A small network was trained on made-up records. Each row is its average activation on records with the value named, seen along a few directions.
Related values have similar rows: they may be neighbours, one step apart, or belong to one group.
In the rows, zero is written as 500.
Strong random noise was added to every row along 3 fixed directions; ignore it. To show where, here is one row again and again, with new noise each time:
[519, 426, 512, 565, 393, 379, 323, 623, 569, 502, 549, 639, 584, 347, 454,
 540, 491, 491, 552]
[498, 465, 634, 375, 421, 460, 416, 686, 586, 613, 527, 531, 475, 285, 553,
 590, 416, 463, 448]
[584, 276, 261, 637, 636, 519, 436, 553, 497, 326, 646, 463, 537, 605, 288,
 413, 433, 573, 521]
[522, 396, 470, 502, 513, 469, 392, 632, 524, 472, 569, 533, 564, 485, 423,
 491, 483, 501, 516]
[449, 547, 763, 285, 359, 432, 378, 742, 581, 692, 474, 580, 529, 268, 627,
 619, 487, 411, 463]


GEME, 12 values:
lalal: [550, 451, 330, 502, 606, 725, 666, 474, 385, 450, 458, 317, 540, 848, 454,
 431, 651, 661, 527]
bas: [369, 567, 646, 350, 670, 460, 612, 507, 581, 493, 600, 307, 233, 563, 525,
 574, 287, 461, 461]
luzu: [319, 574, 849, 176, 435, 531, 437, 739, 440, 718, 448, 482, 621, 572, 638,
 649, 543, 402, 531]
gife: [603, 655, 731, 664, 190, 415, 403, 213, 543, 528, 422, 697, 526, 136, 616,
 660, 516, 469, 529]
teli: [443, 709, 544, 506, 502, 410, 459, 475, 505, 438, 305, 661, 596, 628, 546,
 459, 637, 502, 600]
rano: [669, 495, 509, 668, 411, 541, 496, 181, 572, 528, 473, 697, 435, 209, 649,
 652, 332, 556, 362]
zok: [483, 577, 548, 477, 254, 484, 542, 527, 470, 817, 382, 560, 535, 253, 636,
 471, 691, 495, 449]
gabo: [446, 447, 525, 335, 533, 581, 721, 629, 501, 516, 571, 194, 205, 396, 615,
 569, 218, 481, 414]
komov: [620, 560, 364, 640, 789, 700, 418, 263, 319, 321, 562, 491, 713, 923, 372,
 238, 643, 620, 503]
som: [262, 661, 699,  79, 546, 299, 561, 601, 418, 523, 440, 421, 534, 770, 540,
 450, 570, 314, 524]
modad: [354, 551, 437, 513, 333, 541, 487, 623, 411, 639, 307, 616, 667, 588, 597,
 438, 805, 396, 633]
tud: [448, 770, 749, 384, 462, 427, 587, 496, 616, 638, 367, 551, 426, 338, 625,
 552, 670, 308, 438]
GEME is arranged as 5 separate groups.
List the group mates of luzu, in the order listed.
Answer: gabo
List the group mates of lalal, in the order listed.
Answer: zok, modad
List the group mates of komov, in the order listed.
Answer: gife, rano
List the group mates of bas, in the order listed.
Answer: som
